These are the activations of a small neural network, seen along a few directions. Each row is one input.
Each table varies a few parts of the input and shows all the possible inputs, shuffled.
Descriptions start from the smaller parts, as in this example, which fits no table here: line(6) and (point or ring(9) or (values(2) and ring(5))).
Shared parts are said once, and a part with two or three values counts as separate values.
(in the rows, 128 means zero)

Other details of the inputs shift rows strongly along two fixed directions, in all tables alike. That doesn't count.

A family of inputs:
r1: [ 85  96 158 124 140 159 115 114  33  99 124 129 149 181]
r2: [112 112 127 112 106 210 121 100  70  87 101 128 187 193]
r3: [133 129 106 144 149  53 123 154 197 167 157 107  77  93]
r4: [126  99 189 143 101 167 166 152 133  84 109 175 117  72]
r5: [130 111 183 128 112 148 159 112 164 139 111 193 121 103]
r6: [159 153  99 146 144  90 117 160 172 138 155 119 109  76]
r7: [148 133 145 126 116  80 125 112 158 121 126 140 140  97]
r8: [169 154 121 132 124 127 130 139 152 107 125 126 121  77]
r9: [154 149 145 128 144  86 124 116 147 124 153 166 132  86]
r10: [ 98 143 116 123 138 156  91 109  69 137 116 137 169 185]
r11: [118  95 166 138 124 111 157 126 183 146 125 177 116  91]
r12: [160 144 167 110 111 131 162 101 131 123 113 140 115 102]
r13: [150 155 148 121 138  99 143 105 147 156 154 166  97 103]
r14: [142 112 126 131 121  51 142 155 192 148 142  95  93 107]
r15: [153 133 110 127 112  92 159 152 176 149 128  91  94 110]
r16: [ 81  91  69 132 129 128  82 131 123 133 118  96 161 198]
r17: [ 70 101  74 114 127 133 110 114 137 194 128  89 141 216]
r18: [157 120 212 106  90 140 161  83  97  96 118 159 138 113]
r19: [ 88  86 131 113 110 171  93 102  71  94 113 130 187 188]
r20: [ 96 154  53 126 182 131 109 135 108 217 153 118 108 171]
r21: [162 164  98 125 124  91 138 124 189 157 118 115 128 110]
r22: [153 126 131 125 110  62 132 120 177 138 133 127 141 107]
r23: [ 79 116  59 125 128 165 129 135 134 177 122  68 132 213]
r24: [120  94  98 119 112  54 139 132 227 157 130  89 102 128]
r25: [ 80 119  98 147 187 136  88 153  66 155 160 121 114 167]
r26: [ 85 129  58 150 178 110  67 165 119 163 149  98 136 168]
r27: [133 138  98 139 123  64 139 162 198 162 140  87  79  98]
r28: [157  91 180 114  76 134 128 125 142  36 107 137 151 108]
r29: [104 115 142 129 117 195 104 142  20  62 117 125 173 174]
r30: [187 167 166 120 130 169 145 110 106  86 122 162 138  73]
r31: [174 169 125 130 128 137 138 121 159 124 122 129 126  86]
r32: [ 83 120 155 134 146 207 107 133   5  82 134 137 137 153]
r33: [175 158  91 135 110  94 149 138 203 158 122  93 121 112]
r34: [183 143 180 110  94 147 162  99 116  77 107 150 159 102]
r35: [158 125 190 127 113 118 130 104 113  57 111 157 144  90]
r36: [109 105 120 122  97 213 114 131  62  60 100 116 173 186]
r37: [141 123 164 139 110 177 173 131 160 133  97 166 112  87]
r38: [140 109 182 137 103 182 172 145 131  92  95 175 118  75]
r39: [103 146 141 119 147 183  94  99  41 110 125 164 174 169]
r40: [ 90  98 137 114 102 212 134 131  56  77 107 108 150 190]
r41: [ 64 119  74 135 160  95  96 131 115 203 145  98 124 186]
r42: [ 66 132  50 142 190  89  91 138 114 223 176 120 107 179]
r43: [111  97 130 154 134  94 145 172 209 156 129 143  99  93]
r44: [ 51  79 163 145 159 206 117 130  45 103 110 177 153 174]
r45: [ 79 138  59 140 172 100  76 136 122 188 152 118 148 173]
r46: [142 150 126 123 133  80 139 107 180 177 147 140  94 107]
r47: [169 145 194 116 100 165 167 101 106  89 106 140 115  89]
r48: [105 157  19 147 184 129  82 171 121 194 145  90 126 159]
r49: [167 151 184 120 114 169 159 101 108  98 122 150 109  77]
r50: [174 142 105 133 103  99 145 150 175 121 120 102 123 101]
r51: [164 138 189 121 113 163 155 119  96  75 121 150 108  69]
r52: [ 95 132  91 148 185 139  72 157  75 137 152 124 144 163]
r53: [149 122 104 118  92  86 131 111 222 154 121 112 142 136]
r54: [ 87 106 157 125 121 194 121 140  13  79 124 119 147 177]
r55: [151 148  97 143 132  90 116 158 181 133 146 109 111  84]
r56: [156 149 105 144 160  53 118 138 191 149 155 138 111  84]
r57: [157 109 184  99  78 160 178  89 144  89 108 133 136 117]
r58: [179 125 167 119  70 175 162 101 149  58  99 131 153 115]
r59: [145 105 205 108 101 109 158  97 109  96 128 152 134 103]
r60: [ 62 122  54 148 190  92  86 145 123 202 158  97 106 180]
r61: [171 167  89 133 120  95 139 135 201 158 116 100 117 100]
r62: [145 133 138 141 156  70 136 124 159 144 160 146  86  85]
r63: [152 108 138 123  70 129 137 141 166  62 117 116 139 112]
r64: [169 165 128 118 128 122 138 113 160 128 126 146 133  90]
r65: [147 142 144 119 113  81 147 103 174 163 130 131 103 109]
r66: [164 144 128 125 107 110 171 125 174 153 125 100 101 108]
r67: [137 121 124 135 130  54 128 152 190 150 139 100  86  98]
r68: [162 112 197 122 102 125 135 106 100  51 113 155 156 101]
r69: [166 147 195 109 117 158 162  90 106  96 124 167 118  84]
r70: [154 141 127 139 111 103 123 152 161 105 126 111 122  94]
r71: [162 114 162 128 105 102 127 139 137  78 123 129 138 103]
r72: [ 81 132  64 146 181 111  73 141 106 162 145 114 143 174]
r73: [ 70 112 117 135 153 210 129 133  88 167 105 158 143 182]
r74: [ 75 108 150 128 152 158 104 117  37 106 123 132 142 175]
r75: [149 139 138 140 139 108 137 147 135 128 155 133  86  74]
r76: [161 123 193 128 109 125 124 126 113  49 113 147 141  88]
r77: [ 58  83  78 113 132 118 103 124 129 181 134  88 144 205]
r78: [ 79 138  39 139 160 123 105 168 121 198 130  67 106 183]
r79: [108 152 138 119 158 182  96 105  33 115 136 175 170 167]
r80: [ 89 131  70 122 149 136 125 130 105 199 131  89 132 202]
r81: [174 152 194 117 125 186 158  98  74  87 124 171 111  75]
r82: [127 133 108 132 144  46 132 122 197 188 161 127  90  98]
r83: [174 179  91 123 148  85 138 131 193 172 143 137 118  87]
r84: [ 65  96  87 121 117 157 114 161 104 126 128  81 135 200]
r85: [138  82 191 105  83 127 150 125 139  58 116 129 127 109]
r86: [105 141  76 136 142 165  96 149  79 127 112  99 148 170]
r87: [109 128 145 117 122 175 108 100  44 108 114 145 185 187]
r88: [158 151 104 136 146 103 142 146 160 159 145 119  78  77]
Each input here is: ring(8) and (point or (values(2) and line(5))).
Changing only the ring(8) part turns r35 into r21. The same change can be made to r16. Which row results?
Answer: r2
Changing only the ring(8) part turns r5 into r73. The same change can be made to r17. Which row results?
Answer: r57
Start at r62 and move only the ring(8) part, one step at a time. The first step leads to r25. Which rows follow, in order?
Answer: r75, r88, r81, r20, r13, r42
Change only the ring(8) part in r56. List by row number the other rows that result.
Answer: r6, r9, r30, r48, r52, r79, r83
Start at r28 and move only the line(5) part, one step at a time. The first step leads to r71. Which rows follow, in order?
Answer: r76, r26, r52
Change only the line(5) part in r53. List by row number the other rows that result.
Answer: r10, r39, r79, r87
Change only the values(2) part in r70. List by row number the other rows that result.
Answer: r27

A family of inputs:
r89: [161 120 203 131  86 151 179 124 140  75  98 156 120  73]
r90: [181 155 120 142 133  68 137 157 220 137 149 140  81  45]
r91: [174 149 120 140 127  50 129 145 220 126 145 133  95  48]
r92: [ 82 104 139 140 130 193 120 154  48 100 106 129 149 173]
r93: [101 116 156 135 145 147  96 126  42  96 115 146 160 155]
r94: [124 140  52 125 128 131 126 123 156 182 117  83 128 181]
r95: [119 143  55 137 133 138 124 156 152 171 126  72 114 162]
r96: [154 101 131 132  96  47 160 146 226 130 144 110  84  70]
r97: [180 149 194 131 118 154 151 115 124  70 133 181 117  45]
r98: [104 137  81 153 171 102 109 176 133 182 138 114 109 144]
r99: [139 165  59 127 146 110 122 119 140 197 139 101 125 149]
r100: [ 84 122 159 120 166 192 124 108  37 132 136 156 133 153]
r101: [ 91 111  79 131 127  92 109 148 156 179 125  97 147 183]
r102: [176 133 195 124 112 118 125 106 123  47 125 171 138  58]
r103: [165 118 142 132 130  25 138 127 212 140 154 126  86  62]
r104: [ 91 116 121 135 135 216 113 137  61  98 115 136 151 165]
r105: [130 152 138 114 129 172 118  96  45 101 131 138 163 161]
r106: [101 145  79 158 166 111 119 159 136 198 137 115 108 142]
r107: [163 125 217 128 126 138 170 107 117  79 138 174  96  55]
r108: [ 70  82 147 109 120 170 103 111  49 108 132 132 160 196]
r109: [112 143 137 128 155 203 115 114  50 120 132 166 153 136]
r110: [155  84 209 114  80 115 149 109 129  62 130 148 127  82]
r111: [ 87  92 144 135 120 165 105 131  53  96 106 122 172 179]
r112: [120 138  61 137 135 130 113 169 152 160 127  68 112 161]
r113: [118 126  64 133 131 103 101 144 156 151 125  59 139 169]
r114: [ 96 104 128 118 126 181  96 119  69  92 122 137 182 185]
r115: [168 118 208 115  81 143 175  95 146  90  87 168 132  93]
r116: [194 153 196 101  98 120 148  90 110  52 121 154 148  79]
r117: [ 89 106 164 112 150 153  98 103  42 104 140 152 152 170]
r118: [116 119 129 106 118 177 113 113  62  84 115 108 180 189]
r119: [145 111 212 103  90 155 179 100 139  89 111 163 109  77]
r120: [171 131 115 138 108  84 150 162 239 127 132 117  93  61]
r121: [193 147 114 118  86  69 169 115 240 135 127 100 111  95]
r122: [ 80  96 139 138 123 175 111 146  47  91 106 123 164 176]
r123: [ 72 108  77 120 137 122 118 124 149 201 129 103 111 186]
r124: [107 131 157 127 146 175 124 103  47 133 109 163 158 158]
r125: [169 140 135 145 125  36 146 152 211 139 131 127  95  59]
r126: [102 142  86 142 154  89 112 130 147 197 137 120 130 164]
r127: [123 145  53 124 133 141 132 144 156 186 120  82 122 166]
r128: [166 110 187 124  90 142 143 128 138  42 116 149 141  71]
r129: [ 98 110  60 140 140 106  89 154 160 154 134  90 146 161]
r130: [172 142 140 127 118  28 147 128 221 150 132 137 113  74]
r131: [136 171  61 127 152 123 125 140 137 201 144 101 118 137]
r132: [110 151  66 135 156  98 100 128 158 181 154 126 132 151]
r133: [188 154 196 115 101 127 141 115 103  45 120 143 127  62]
r134: [ 68 107  69 140 146 129 128 151 142 182 139  95  99 169]
r135: [ 99 125  60 132 134 119 108 133 172 172 137 106 140 177]
r136: [ 71 105  82 123 129 109 112 126 153 190 144 100 118 191]
r137: [ 71  98  67 139 148 121 120 169 134 171 145  93 102 170]
r138: [180 136 199 115 108 120 135  92 128  55 128 183 146  69]
r139: [163 135 134 129 100  81 181 138 238 167 106 127  95  74]
r140: [128 159 135 128 138 197 119 126  32 106 131 131 139 140]
r141: [116 139 136 124 149 190 109  98  54 116 126 169 158 150]
r142: [ 82 108 147 124 114 181 119 114  62 116 106 140 169 196]
r143: [ 87 102 154 131 159 159 103 126  29  89 142 145 134 156]
r144: [101 131  56 133 147 144 118 148 166 186 126 110 127 158]
r145: [173 157 137 132 131  68 171 136 217 181 128 143  94  57]
r146: [130 167  67 139 152 110 103 165 136 170 144  90 100 135]
r147: [ 87 115 168 119 150 166 108  92  47 118 143 156 142 172]
r148: [126 157  67 135 146  81  93 137 142 159 139  80 125 141]
r149: [177 122 188 113  90 159 164  91 149  71 102 172 139  85]
r150: [116 132  61 136 130 111 105 158 154 151 127  60 127 163]
r151: [170 116 216 127 128 129 162 123 114  64 141 175  94  57]
r152: [166 126 228 109 116 132 165  74 124  94 125 180 112  68]
Changing only one part turns r149 into r114. The same change can be made to r141. Which row results?
Answer: r138
Changing only one part turns r148 into r146. The same change can be made to r111. Which row results?
Answer: r92
Describe the family of inputs behind these rows.
Answer: values(2) and line(4) and ring(8)
Start at r151 and move only the line(4) part, one step at a time. The first step leads to r98. Which rows follow, in order?
Answer: r90, r146
Start at r121 and move only the ring(8) part, one step at a time. The first step leads to r118. Which rows follow, in order?
Answer: r113, r150, r112, r95, r127, r94
